Each row below holds a small network's activations on one input, seen along a few directions.
Each table varies a few parts of the input and shows all the possible inputs, shuffled.
Descriptions start from the smaller parts, as in this example, which fits no table here: one of 4 places along a line, together with either a single point or one of 9 places along a line or (one of 3 separate values, together with one of 8 places around a ring).
Shared parts are said once, and a part with two or three values counts as separate values.

Other details of the inputs vary at random and push rows far along two fixed directions, the same in every table; ignore that.

Rows:
x1: [-24 -21 -17  -5  10  -6  21  27   1   5   4]
x2: [-34 -35 -33  17  -8   1  40  22  -7  14 -15]
x3: [-11 -28 -18   7  -7  14  39  17   4  44 -20]
x4: [ 20 -30  24   8  -9  30 -17 -20  14  -6   2]
x5: [-28  44 -12  12   5   6  32  24  18   9 -38]
x6: [ 32 -17  32   3  -8  13 -42 -45 -10 -20  19]
x7: [ -1   1 -19 -18  13 -33  11  18  -8  12   6]
x8: [ 57  -9  37 -15  -3  13 -34 -42   2  -7  16]
x9: [-24  24 -37 -32  21 -56  -5  11 -22  -5  12]
x10: [-44   4 -32  -2  18 -42  16  44 -14   1  10]
x11: [ -5 -48  -9   8 -28  59  43   0  28  42 -40]
x12: [ 37 -16  46  24 -24  62  -7 -44  51  23  10]
x13: [ 18  57  21  16   2   1 -36  -7  -1 -35   4]
x14: [ -17   60  -22  -36   35 -100  -29   23  -46  -34   42]
x15: [ 41 -18  47  14 -11  16 -34 -37 -16 -20  20]
x16: [ 15   9  18 -14   8 -15 -44 -19  -5 -41  27]
x17: [-44 -27 -29   6  -8  15  35  27   4  14 -16]
x18: [-24   9  -9  41 -18  52  45  27  23  24 -49]
x19: [ 36 -23  16   5 -15  19  -8 -36  -9   9  -7]
x20: [-10  53   3  10   3   1   5  13   9  -9 -20]
x21: [  0 -25  -2   6   4  -3   9  11  -1   4   4]
x22: [-15  15 -27 -27  14 -34   4  19   1  -2   5]
x23: [ 27  21  21 -30   6 -12 -44 -33 -14 -23  23]
Each input here is: either a single point or one of 4 places along a line or (one of 2 separate values, together with one of 9 places around a ring).
Change only the choice among 2 separate values in x2. List by row number the other rows that result.
Answer: x19

Rows:
x24: [  6  25  18  25  -7  27  10  -1  18  -2 -20]
x25: [ 42   1  28   4  -8  13 -31 -36  -2  -9   4]
x26: [-26  -2 -23  -8   8  -8  21  23  14  16   3]
x27: [ -9 -10  -8   1   4 -15   0  12 -14 -11   6]
x28: [-59   9 -26  27   2   2  40  57   9   6 -24]
x29: [ -1 -12  17  46 -28  80  44   2  30  29 -52]
x30: [ 35  -5  36   7 -14  21 -36 -42   0 -17  15]
x31: [ 32  -1  34  -7  -5  15 -41 -43  10 -15  18]
x32: [-41  37 -44 -28  23 -51  20  47  -9   3   2]
x33: [ -9 -17  -5   2   3 -17   2  10 -18  -6   8]
x34: [ 10  22   0 -18  13 -36 -15  -4 -12  -6  16]
x35: [ 26  -8  23  -3   2  -3 -28 -20  -6 -17  25]
x36: [  9  -6   5  -3  -7  18   9  -6  16  16 -11]
x37: [-12  13 -17  -3   4 -14  10  12  -5   4 -10]
x38: [ 10  24   3 -17  12 -28 -17  -6 -16  -8  13]
x39: [-27   3 -22  -9  12 -29   4  22 -15 -16   6]
x40: [-12   0 -17   5  -3   3  15   9   0   9 -15]
x41: [-36   1 -31  -9  11 -29  23  27   0  14   9]
x42: [-31  31 -29 -25  18 -39   8  30  -6  -4   3]
x43: [ 26  -8  25  -5   4   9 -31 -24   2 -18  18]
x44: [ 28  -3  30  -6  -1  17 -32 -34  15  -8  17]
x45: [  4  17  -7 -14   9 -24   2   7  -2   4   6]
x46: [-27   0 -27 -12  17 -40  13  34 -10  -2  12]
x47: [  4   2   2 -12  14 -23 -16   6  -7 -13  18]
x48: [-27 -20 -22  12  -5   6  23  20  -8   3  -9]
x49: [ 10  29   0 -13  12 -33 -20  -2 -14 -15  11]
x50: [ 13  28   3 -22  12 -26 -17  -2  -2  -8  15]
x51: [-32 -13 -25   3   7 -24  19  26 -18   1   6]
x52: [  6  31   4 -16   8 -20 -27  -9 -16 -22   6]
x53: [ -7 -18  -7   3  -5  12  20   4  16  22   1]
x54: [ 40 -16  39   0  -7  24 -41 -45   2 -23  16]
x55: [ -7  19 -16 -17  12 -20   5  14   3   4   4]
x56: [ 10 -11   6  -1 -12  23   7 -13  13  15 -16]
x57: [ 31 -17  28  -1   0  -4 -29 -23 -12 -15  21]
x58: [-25 -10 -22   6  -4  -1  20  16   3  11  -3]
x59: [ 27 -11  29   4  -7   6 -27 -35  -4  -9  21]
x60: [ 28 -10  30   2  -7  14 -36 -34  -9 -26  14]
x61: [-19   2 -17 -14  15 -27  -2  15  -8 -16  10]
x62: [ 43  10  29  -9  -1   0 -30 -34   2  -9  18]
x63: [-17   5 -22  -4   8 -23  14  15 -11  10  -3]
x64: [-27 -36  -5  59 -36  87  63  21  46  49 -52]
x65: [-21  11 -27 -12  11 -31  17  19  -5  11   2]
x66: [ 27 -11  26   6  -5   5 -33 -27 -14 -24  18]
x67: [-26 -71   1  77 -51 122  80  22  46  59 -71]
x68: [ 43  -9  38   0 -19  40 -23 -43   8  -1  -9]
x69: [ 29 -14  28   1  -1   0 -30 -27 -12 -16  24]
x70: [ -1 -29  10  57 -36  95  56   5  45  42 -61]
x71: [-29  20 -33  -8  11 -28  19  31 -14   5 -10]
x72: [-23  13 -24  -7   4 -17  16  18  -3   6 -12]
x73: [-27  -3 -26  -7  13 -19  16  30  -3   3   5]
x74: [ 12 -33  18  17 -25  52   3 -26  18  14 -15]
x75: [ 31   3  23   0  -9  16 -26 -33   2  -8  -1]
x76: [-31  21 -33 -20  14 -31  13  23   0   1  -1]
x77: [-18  13 -21  -6  10 -22  14  16 -18   9  -6]
x78: [ 50   1  39   1  -5   7 -35 -43  -8  -7   9]
x79: [-12   0 -10 -14  16 -23  -6  15  -4 -12  11]
x80: [  8  17   0 -13   6 -14  -3   1  -6   0   4]
x81: [ 16   3  11  -9   0  10  -9 -15  12   3   2]
x82: [-28  -8 -24   0   7 -20  16  28 -15  -7  -1]
x83: [ 11   3   5   5  -9  16  -2 -11  -7   3 -13]
The inputs of x42 and x79 match in every part but one. If x38 is changed in the same way as x42 into x79, which row does it become?
Answer: x57
The inputs of x27 and x25 match in every part but one. If x82 is changed in the same way as x27 into x25, which row does it become?
Answer: x40
What is each input in this table made of?
Answer: one of 6 places along a line, together with either a single point or one of 9 places around a ring
Change only the place on the line of 6 in x76. List by row number the other rows that result.
Answer: x31, x54, x56, x61, x68
Change only the place on the line of 6 in x50. List by row number the other rows that result.
Answer: x26, x32, x47, x55, x73
